cols: D J U T C Y
[146  91 124 140  95  42] = G
[140 124  91 146  95 171] = W
[129 140 132 106 146 131] = X
down: [ 42 171] : Y
tags:
[140] -> K369
[139] -> K8
[124] -> K750
[123] -> K186
[91] -> K269
join W 2:  : K750
asked: [124  91 146  95 171] : W
asked: [140 124  91 146] : W

cols: Dos mez mesod bino pud nuz nepeg
[129 131 125 132 124 123 128] : N
[ 75 140 156 149 126 125 103] : H
[104 114  96 115 151 147 108] : R
[131 124 161 139 113 103 136] : L
[132  90  75 192 170 101 103] : P
[ 95 124 183  54 123 170 120] : F
[170 123 183  54 124  95 127] : S
[ 75 140 156 149 144 128  91] : Q
[143 117 120 117 134 129 130] : Z
down: [ 95 128] : nuz
asked: [ 95 124 183  54 123 170] : F

cols: V B A E M K
[143 151  81 125 208 132] : zogom
[ 87 194 169 118 181 136] : mamet
[ 88 139 137  87 184 136] : mobid
[ 56  62  97 122 143 122] : suvu
[133 118 173 101 106 135] : mita
[172 103 123 138 124 131] : balog
[100 134  75 113 207 134] : pek
[140 159 112 114 104 118] : gavap
[124 131 149 136 141 117] : Zisov
[182 122 103 110  98 120] : Med
[106 133 169 107 144 142] : dil
[ 56 128 164  89 165 112] : Rore
key -> tag
[89] -> K605
[137] -> K289
[138] -> K202
[123] -> K330
[122] -> K209
join balog 4:  : K202
asked: [124 131 149 136 141 117] : Zisov
present: [ 56 128] : yes
present: [ 81 125 208] : yes
asked: [118 181] : mamet
present: [122 143] : yes

cols: vozed lek Pivul Tum pul
[116 151 140 133 114] -> gamad
[ 74 121 129 133 154] -> nutuz
[158  70 118 131 196] -> fava
[122 135  46 182 162] -> Fum
[110 118 128 106 108] -> Vurik
[131 171 161 115  27] -> zura
[144 152 148 143  65] -> dig
[101 109 110 141 173] -> tosa
present: [118  70 158] : no
asked: [135  46] : Fum
tags:
[108] -> K515
[128] -> K758
[173] -> K612
[196] -> K117
[107] -> K30
[109] -> K281
[195] -> K871
join Vurik 5:  : K515

cols: gek basom Nota lutap mupa laviv mutir gupe Vis bub
[170 129  66 124 162 113 153 108 134 142] -> Memog
[198 117 225 134 181 136 110 112 170 128] -> lun
[ 80 168 117 151 129 198 133 132 110 122] -> bini
present: [129 198 133 132 110] : yes
down: [181 129] : mupa
asked: [170 128] : lun
down: [134 170] : Vis
down: [142 128] : bub

cols: sego daf vedi Pote
[144 112 138 132] -> vavi
[135 152 114 147] -> segu
[121  47 118  56] -> fugaz
[160 133 100  89] -> Guvu
[ 45 103 130 134] -> vibuk
[ 45 103 130  51] -> mil
[146 129 136 119] -> dakeb
[130 137 131  56] -> beb
asked: [130 134] : vibuk
key -> tag
[131] -> K635
[152] -> K717
[148] -> K144
[132] -> K993
[147] -> K33
[51] -> K729
[56] -> K143
join segu 4:  : K33
down: [130 136 131] : vedi
asked: [133 100] : Guvu
down: [152  47 133 103 103 129] : daf
asked: [ 45 103 130 134] : vibuk

cols: zub voda tez tifa neder Kesuz dav
[112 146  56 156 159  29 131]  fano
[112 160 168 100  63  54 151]  Vuk
[ 82 100 160  54 168  63 131]  para
[112 146  56 164 188  74 115]  bak
present: [168 160 112] : no
present: [151  54] : no
asked: [160 168 100  63  54] : Vuk
down: [160 100 146] : voda
asked: [112 146  56 164 188  74 115] : bak
key -> tag
[132] -> K726
[82] -> K921
[150] -> K100
[131] -> K990
[151] -> K876
join para 7:  : K990

cols: paza kasom Museb zopun laveb Fovu kal fudi
[121  95 166 137 185 197 204  56] -> gege
[133 176 104  86 118 123  77 212] -> Bopi
[176 104  86 118 123  77 214  77] -> moton
[146 120  65 135 145 180  72 122] -> duson
present: [118  86 104 176 133] : no
down: [137  86 118] : zopun
asked: [176 104  86 118 123  77 212] : Bopi
present: [134 145 180  72] : no
asked: [176 104  86 118 123  77 214  77] : moton

cols: lidu zifa liv bazog kufo divin
[133 174 108  95  93  93]  fuso
[168  54 146 139 147 146]  kogu
[146 116  93 146 146 157]  Tenif
[ 76 120 223 122 118 122]  zat
[100 184 119  95  93 100]  dazu
[164 112 124  99  92  93]  babur
present: [ 93 146 146] : yes
asked: [100 184 119  95  93 100] : dazu

cols: pap lud Zol zek defal kibo kezo
[ 70 101 122 119 182 182  41] = zozed
[212 168 147  41 136 115 136] = lur
[167 102  27 227 149 105 204] = dinu
[213 121 156  63 132 126 129] = nebu
[ 27 102 167 182 182 119  30] = kitop
[ 79  80  98  63 204 144 102] = Luzib
asked: [119  30] : kitop
asked: [182 182 119] : kitop
asked: [ 27 102 167] : kitop
asked: [ 79  80  98  63 204 144] : Luzib
down: [167 213] : pap
present: [79 79] : no
key -> tag
[167] -> K297
[98] -> K733
[102] -> K813
[27] -> K317
[166] -> K895
[30] -> K827
[103] -> K462
join kitop 3:  : K297

cols: luto Kuv bas Sula
[ 56 122 166 142] -> dob
[101 179 151 172] -> vanod
[ 60 140 166 153] -> Badub
present: [166 153] : yes
asked: [101 179] : vanod
asked: [122 166] : dob
present: [151 172] : yes
down: [101  60] : luto
key -> tag
[172] -> K743
[151] -> K786
[166] -> K689
join vanod 3:  : K786
present: [ 56 122 166] : yes

cols: Nemag zezu pum Gesa gipug valu sal makez
[110 132 135 144 111 132 142 125] = relas
[111 112 132 135 144 147 133 102] = netom
[111 112 132 135 144 147 133 108] = Gatu
asked: [111 112 132 135 144 147 133 108] : Gatu
asked: [111 112 132 135 144 147 133 102] : netom

cols: les demem dudi pezuk let Kefa vuki
[177 185  64  75 200 108 113]  ropu
[143 126 109  95 110 163 112]  suro
[119 144 162 155 123 123 114]  purus
present: [123 123 155] : no
asked: [144 162 155 123 123 114] : purus
down: [200 110] : let

cols: foz lebi fam susos Pudip tasof subu
[ 46 155  52  56  55  91 170] = bugud
[163  49 127 184  88 180  94] = zan
[ 52  55 155  56 199 199 169] = muguk
[ 52  55 155  56  46 190  59] = faviv
[ 68  63 198 126 101 154  56] = dit
present: [180  94] : yes
asked: [ 52  55 155  56  46] : faviv
key -> tag
[56] -> K77
[57] -> K507
[52] -> K32
[183] -> K223
[184] -> K119
join muguk 4:  : K77
present: [ 46 155] : yes

cols: feniz venud Defo relop koza Kuraf rad Soz zibor
[103 203 100  82 157 169  98  90 157]  Zeto
[136 137 123 121 151 156  78 134 129]  dupo
[152  81 158 156  89 119 151 169 106]  Zer
[117 163  99  98 191 165  46 107 147]  lazo
down: [157 129] : zibor
tags:
[117] -> K500
[81] -> K273
[98] -> K960
[137] -> K991
[163] -> K859
join lazo 2:  : K859
asked: [103 203 100  82 157 169  98  90 157] : Zeto
down: [169 156] : Kuraf
asked: [152  81 158 156  89 119 151 169 106] : Zer

cols: dar lep Minin Ruda
[221 166  89 152] = Kati
[155 224 122 212] = Kisob
[155 224 194 137] = domap
present: [224 121 212] : no
asked: [224 194 137] : domap
key -> tag
[224] -> K464
[194] -> K388
[137] -> K644
[89] -> K544
join domap 3:  : K388
asked: [221 166  89 152] : Kati

cols: kapot fikov nokob fak Vit tar gesin labo
[ 61 116 146  87 207 193  97 117] -> tinok
[207 110 162 134 155 151 189  52] -> lon
[195 165 135  78 151 139  90 207] -> Farik
[ 83 202 191 123  78 171 105  83] -> Zif
[ 60  97 132  96 186  53 144  69] -> Rol
[160 184 162 110 127 203 130 169] -> dibem
[153 122 144  93  92  64  64 105] -> Vodaf
[140 147 189 103 158 166 180  69] -> lemi
down: [ 61 207 195  83  60 160] : kapot
asked: [ 83 202 191 123  78 171 105] : Zif

cols: sezoz fub kibi Zibi Rakis
[185 153 182 135 141]  Gemeb
[110 130 108 130 143]  Gik
[173 147 171  98 141]  rodem
[114 108 118 224 119]  Por
[173 157  33 133 150]  timeb
[173 157 173 133 150]  Nimil
tags:
[135] -> K54
[224] -> K556
[98] -> K723
[130] -> K6
[147] -> K283
join rodem 4:  : K723
down: [157 157] : fub
asked: [114 108 118 224 119] : Por
asked: [185 153 182 135 141] : Gemeb

cols: vene Vifa mit suk
[ 90 102 107  35]  tunum
[102 105 165  77]  mezi
[228 165 121  43]  riva
[ 90 102 107 148]  zap
down: [228  90] : vene
Table of tags by key:
[147] -> K511
[77] -> K416
[148] -> K107
[35] -> K475
[43] -> K79
[90] -> K383
[102] -> K374
[36] -> K927
join tunum 4:  : K475
asked: [165 121] : riva
asked: [ 90 102 107  35] : tunum
present: [102 107  35] : yes

cols: dis tomi vod lare kanar
[138  88 130 180 126] -> muto
[126 100 134 185 118] -> boge
[120 125 138  88 129] -> gune
[129 115 109 120 137] -> Bega
[147 135  84 108 126] -> Fodop
[117 124  94 101 131] -> palif
[107 127 112  44 126] -> vage
asked: [138  88 129] : gune
key -> tag
[138] -> K386
[88] -> K785
[129] -> K962
join muto 1:  : K386
asked: [117 124  94 101 131] : palif
present: [ 44 112 127] : no
down: [180 185] : lare

cols: nim dezu meti mok fave
[144  59 121 111 188] = velof
[191 134 152  77 106] = biz
[101 204 137 153  80] = nof
[191 134 152  77  84] = fad
[147 193 148 115  65] = perem
[101 204 137 169  96] = Fev
present: [143  59 121] : no
present: [ 77 106] : yes

cols: lum nusev ripub gepu pabob kel
[114 146 119 133  67  82]  suga
[103  90  74  62 193  91]  lifav
[124  62 143 126  68 145]  Zivo
[ 55 155 103 114 196 106]  zomeb
[124  62  68 143 126 104]  pumu
down: [106 104] : kel
down: [119  74] : ripub
present: [106 196 114 103] : no
key -> tag
[124] -> K692
[143] -> K559
[103] -> K629
join Zivo 3:  : K559
asked: [124  62 143 126  68] : Zivo

cols: pusa bav mot Lofiz Fis kuf Ziza
[ 73 219 121  55 175 134 148] : Tini
[159  77 132 169 102 143 175] : bul
[159 219 132 169 102 143 175] : Tol
present: [169 102 143] : yes
down: [175 175] : Ziza
present: [159  76] : no
present: [134 148] : yes
Table of tags by key:
[134] -> K616
[143] -> K463
[133] -> K928
[74] -> K497
[73] -> K481
[174] -> K805
[175] -> K96
[144] -> K581
join Tini 6:  : K616
present: [169 102] : yes

cols: litor fonu pezot kudi
[104  90  92 167] : zuban
[ 90  92 170  92] : zot
[169 107  90  92] : fefam
tags:
[167] -> K470
[92] -> K801
[91] -> K904
[166] -> K633
[90] -> K245
join zuban 3:  : K801
down: [ 90 169] : litor
present: [169 107  90] : yes
asked: [169 107  90  92] : fefam
asked: [ 92 170  92] : zot
asked: [ 90  92 167] : zuban
asked: [ 92 170] : zot

cols: kofe Kug zumaf Kivi Sol babo kige tugag Tasil
[144 142 158 153 133 123 135 153 123] = zenib
[ 86 140 127  67 148 119  99  63 148] = tev
[126 138 169 130 148 112  91 147 138] = ruko
[148 127 140  67 119  86  99  63 148] = Zinud
asked: [153 133 123 135 153 123] : zenib
present: [127 140] : yes
asked: [ 86 140 127  67 148 119  99  63] : tev
asked: [148 112  91 147 138] : ruko
down: [142 140] : Kug

cols: gekav kibav deri digem fuvul rit
[124 121  95 127  89 105] -> nupu
[130 143 137  77 132 103] -> baf
[100 124 174 144 130 146] -> vin
[123 135 140 136 127 123] -> Ruden
[138 112 143  96  98 132] -> devi
[146 123  32 137 110 117] -> mifi
[136 115 134 129 116 116] -> Nerog
[102 122 135 131 119 144] -> nubag
tags:
[143] -> K264
[102] -> K555
[103] -> K303
[144] -> K120
[101] -> K449
join nubag 6:  : K120
down: [100 123 138] : gekav
down: [136  96 137 129] : digem

cols: visuz napo mafim Nizik Vilep pof sina Laka Sibup
[135 117 146 141 111 110 130  71 130]  Div
[111 139 162 106 115 116 117 105 126]  Fiti
[137 106 136 201  72  71  71 130 181]  rulan
[121 106 136 201  72  71  71 130 159]  kunir
[137 106 136 201  72  71  71 130 159]  mive
asked: [137 106 136 201  72  71  71 130 181] : rulan
down: [117  71  71  71] : sina
down: [106 106 106] : napo
down: [137 121] : visuz
asked: [135 117 146 141 111 110 130  71 130] : Div

cols: zetif vul tesip pake
[123 129  95  90]  domil
[ 53 129 148 128]  tiseb
[123 129 202  90]  zep
[152 113 135 128]  monis
down: [148 202 135] : tesip
asked: [ 53 129 148 128] : tiseb

cols: Zefi zof Tovi vasit muve badi Serik meb vudu Domab
[201  43  50 195 164 222  43  70 216 171] -> rifek
[189 184 104 157 151 103 190  47 168 135] -> samo
[208  43  74 197 187 191  44  55 214 190] -> ber
tags:
[190] -> K396
[170] -> K368
[43] -> K882
[42] -> K819
[171] -> K498
join rifek 10:  : K498
down: [184  43] : zof

cols: pegi dum vuv pok lunev rir bafof Vefuf bitus Gug
[ 61  46 149 148 140 171  88 194 144  71] : Mukun
[111 112 170 192 123 152 119 119  85  91] : metez
[179 186  88  81 131  87 168  73 122 172] : Mekin
[138 140 115  83 149  87 141 122 180 143] : vus
[ 90  87 174 187 135 149 105 141 113  80] : Ture
[127 128 132  90 148  89 138 120 175 125] : zezez
[125 140 164 121 121 116 146  91 104 114] : korar
present: [ 61  46 149 147 140] : no
down: [186 140] : dum

cols: turi zib Fon kub tira
[121 138 180 162 111] -> Subuz
[163  95 103 113 147] -> vov
[163  95 103 113 111] -> kem
[ 79 166 180 172 159] -> salob
[135 194 103 143 171] -> Zovo
[177  81 165 123  87] -> tafos
[163 152 165  74  75] -> Zuf
[219  67  56 143 135] -> nas
[177  81 165 123 159] -> sitom
present: [ 81 165 123 159] : yes
down: [111 147 111] : tira
key -> tag
[113] -> K104
[143] -> K241
[123] -> K554
[95] -> K835
join vov 4:  : K104

cols: Nos teg Gusas Lir
[128 143 132  95] -> gomop
[ 95 129 136  58] -> kubuz
[ 99 129 136  58] -> Vafi
[ 96 119 147  60] -> sog
[109 124 150  77] -> kerus
[106 120 155  53] -> zutag
[120 131 147  89] -> Vos
[125 134 145  91] -> tavif
Table of tags by key:
[144] -> K565
[58] -> K684
[136] -> K547
[145] -> K779
[59] -> K707
[155] -> K271
[137] -> K552
join kubuz 3:  : K547
asked: [ 95 129 136  58] : kubuz
down: [124 120] : teg
asked: [125 134 145  91] : tavif
down: [128  95  99] : Nos
present: [ 91 145] : no
present: [147 131] : no

